A small network was shown many inputs. Here are its activations along a few directions, one row for each input.
In each table, some parts of the input vary, and every possible input appears once, in random order.
A made-up example of a description, with smaller parts first: ring(8) and (point or (values(2) and line(4)) or line(9)).
Shared parts are said once, and a part with two or three values counts as separate values.
In the rows, zero is written as 128.

Other details of the inputs vary at random and push rows far along two fixed directions, the same in every table; ignore that.

A family of inputs:
x1: [114 159  88  90 180 154 211 152 157 162 149 161  66 195 152]
x2: [107 147 165 140 116  71 121 100  59  91  95  34 134 123  63]
x3: [ 87 156  93 124 159 155 161 138 141 159 132 188  62 210 179]
x4: [128 146 129 104 139 173 109 161 177 157 112 182 189 108 154]
x5: [166 116  95 111 135 149 129 140 170 140 158 161 138 102 149]
x6: [ 60 116 160 191 115  96 144 114  60 108 140  42  50 197  92]
x7: [173  96  82 101 132 151 164 163 163 162 145 197 135 154 173]
x8: [ 78 177 104 128 157 143 165 144 122 184 139 159  39 252 156]
x9: [141 122 149 123 126 151  81 154 170 116  96 174 217  49 147]
x10: [161  99 149 145 122  94 114 133 115 102  99  70 181  73  80]
x11: [102 143 159 119 144  83 147  97  75  97  99  72  84 144  83]
x12: [133 108 167 146 107 125 123 120 104 102 121  78 185  53  88]
x13: [156 128 138 133 108 152  53 130 181 145 119 161 215  63 145]
x14: [154 107 142  95 126 149  82 143 159 106  89 176 195  37 145]
x15: [145 104 135 127  93  98 107 115  93 102  97 117 129 109 122]
x16: [121 168 100  97 151 133 152 105 132 150 145 146  68 193 128]
x17: [132 145 101 107 159 179 107 131 198 146 139 217 139 130 188]
x18: [162 123 111  88 135 145 113 113 163 128 130 186 133  96 154]
x19: [124 118 120 125 124 126 114 134 115 122 110 161 102 125 151]
x20: [131 116 157 144 123  97  80  90 116  87 108 102 127  86 114]
x21: [104 117 103 138 126  98 177 134  87 132 150  83  61 204 120]
x22: [152  75 126 149  74 109 108 142 101 103 131 100 177  77 112]
x23: [141  81 125 142  92 148 132 133 106 130 138 129 154  98 124]
x24: [119 140 125 101 146 195 158 165 199 150 136 197 137 119 178]
x25: [125 134 108 121 150 133 162 122 142 139 170 133  80 157 128]
x26: [114 135 160 183  89  70  99 116  57 114 112  46 140 151  81]
x27: [107 115 182 189 109  76 123  68  64  80 143  12 106 117  57]
x28: [164 133 145 143  96 124  61 117 147 127 124 118 222  68 123]
x29: [130 146  83 104 191 141 188 130 152 164 174 158  44 211 146]
x30: [117 124 149 152 131 137 115 119 155 122 156 120 110 124 137]
x31: [111 149 107 108 154 138 188 138 133 137 145 127  92 158 123]
x32: [183 100 105 109  76 141  84 148 139 134 107 175 209  57 148]
x33: [ 82 180 161 149 138  90 149 115  73 126 114  44 105 186  84]
Each input here is: values(3) and (point or line(4) or ring(6)).
Changing only the values(3) part turns x12 into x27. The same change can be made to x24. Which row results?
> x30
Which other rows agree with x22 in the values(3) part? List them by row number.
> x3, x6, x7, x8, x15, x19, x21, x23, x26, x32
Change only the values(3) part in x18. List by row number the other rows that result.
> x11, x15
Change only the line(4) part in x29. List by row number the other rows that result.
> x5, x25, x27

A family of inputs:
x34: [ 77 162 168 159 136  99 128 110  85 116 105  61 100 169  93]
x35: [115 150  84 105 156 145 211 151 127 169 159 147  67 213 144]
x36: [104 105 148 185  86  74 116 106  57 105 134  40 102 163  85]
x37: [106 125 137 156 127  75 118  85  73 103 128  74  58 172  98]
x38: [148 129 118 124 106 162  69 144 176 150 120 200 188  90 173]
x39: [148 104 134 143 119 127 136 134 134 119 146  97 155  91 107]
x40: [105 135  90 118 151 147 194 146 128 162 159 157  53 215 157]
x41: [102 130 150 140 136  79 141  93  69  94 117  61  70 155  84]
x42: [160  83 154 146  90  94  67 110 112  75  96  99 183  37 100]
x43: [123 143 169 139 133 131  90 120 149 112 118 105 186  74 109]
x44: [185 107 120  90 138 167 105 132 189 119 131 188 187  34 152]
x45: [ 80 178 114 116 173 153 160 132 143 162 132 167  59 215 160]
x46: [143 126 165 145  98 114  72 132 126 108  89  98 224  54 100]
x47: [151 146  75  55 165 177 178 151 179 169 143 227 102 157 185]
x48: [173  99  94  99 106 177 136 174 172 156 142 200 187  82 173]
Describe the family of inputs behind these rows.
> values(3) and (point or line(4))
Changing only the values(3) part turns x37 into x38. The same change can be made to x42. Which row results?
> x45
Which other rows agree with x35 in the values(3) part? List them by row number.
> x36, x39, x40, x48
